These are the activations of a small neural network, seen along a few directions. Each row is one input.
Each table varies a few parts of the input and shows all the possible inputs, shuffled.
A made-up example of a description, with smaller parts first: one of 4 places along a line, together with either a single point or one of 9 places along a line or (one of 2 separate values, together with one of 5 places around a ring).
Shared parts are said once, and a part with two or three values counts as separate values.

Other details of the inputs shift rows strongly along three fixed directions, in all tables alike. That doesn't count.

Rows:
x1: |  6 | 24 | 10 | 12 | 10 | 25 |  1 |  8 |  4 |  1 | -1 |  5 | -2 |
x2: | -13 |   1 | -50 | -58 |  -3 |   5 | -48 | -15 |   1 |  27 |  29 |   3 | -37 |
x3: |  14 | -36 |   6 |  -4 |  38 | -23 |  15 |  -1 |   5 | -43 |   0 | -93 | -29 |
x4: | -23 |  -2 | -46 | -42 |   8 |  22 | -55 | -38 |   3 |  17 |   7 |   1 | -38 |
x5: | -5 |  6 |  8 | -2 | -7 | -8 | -1 | 22 | -6 | -6 | 14 | 16 |  2 |
x6: |   4 |   6 |   7 |   5 |  -4 |  -9 |   0 |  13 |  -4 | -10 |  15 |  22 |  -4 |
x7: |   8 |  13 |  12 |   6 |  -6 | -11 |   2 |   3 |  -1 |  -1 |  19 |  16 |  -2 |
x8: |  30 | -21 | -29 |  21 | -14 |  30 |  63 |  -3 |  15 |  10 | -19 |  -3 |  61 |
x9: |  -5 |  10 |  12 |  15 |  -1 |  -1 | -12 |   5 |   1 |   2 | -16 |   6 |  -1 |
x10: | -13 |   9 |  19 |   4 |  -5 |   6 |  -7 |  -3 |   7 | -10 |  -6 |   6 |   5 |
x11: |  -8 |   3 |  15 |  15 | -10 |   3 | -11 |   5 |  11 |  -3 |  -6 |   4 |  -3 |
x12: |   1 |   5 |   7 |   8 |   3 |  -8 |   2 |  11 | -12 |  -4 |  13 |  24 |  -6 |
x13: |  -9 |  11 |  15 |  -5 |   0 |  -9 |   4 |  16 | -10 |  11 |  11 |  10 |   1 |
x14: |  -4 |  12 |  14 |   8 |   2 |   1 | -12 |   1 |  -4 |  -3 | -19 |   7 |   4 |
x15: |  -1 |  13 |  14 |   4 |  -6 |   0 | -14 |   2 |   4 |  -9 | -16 |   6 |   6 |
x16: |   0 |  14 |  18 |  -2 |   1 | -10 |   8 |   4 |  -6 |  14 |  12 |  13 |  -4 |
x17: |   4 |  15 |  18 |  -5 |  -7 | -11 |   6 |   6 |   2 |   8 |  15 |  11 |  -2 |
x18: |   5 |  12 |  12 |   9 |   2 | -11 |   4 |   1 |  -9 |   5 |  16 |  17 |  -4 |
x19: |  11 | -33 | -21 |  16 | -17 |  13 |  57 | -17 |  -4 |   8 | -36 |   1 |  64 |
x20: |  -8 |   5 |   9 |   1 |   1 |  -7 |   1 |  20 | -14 |   0 |  11 |  17 |   0 |
x21: |  27 | -33 |   3 |  -3 |  38 | -28 |   6 |   5 |   2 | -40 | -10 | -93 | -26 |
x22: |   7 | -42 | -86 | -37 | -20 |  27 |   4 | -48 |   7 |  24 | -17 |  -8 |  25 |
x23: | -11 |   3 |  16 |  18 |  -3 |   4 |  -9 |   4 |   3 |   3 |  -9 |   6 |  -5 |
x24: | -18 |   7 |  15 |  14 |  -1 |   3 |  -3 |  -1 |   4 |  -1 |  -7 |   6 |  -4 |
Each input here is: one of 2 separate values, together with either a single point or one of 5 places around a ring or one of 6 places around a ring.
Q: The inputs of x7 and x18 match in every part but the choice among 2 separate values. If x11 is changed in the same way as x7 into x18, which row does it become?
A: x23
Q: Change only the choice among 2 separate values in x1. List by row number the other rows that result.
A: x8
Q: Change only the place on the ring of 6 in x24. List by row number the other rows that result.
A: x4, x9, x14, x19, x23
Q: Change only the place on the ring of 6 in x22. List by row number the other rows that result.
A: x3, x10, x11, x15, x21
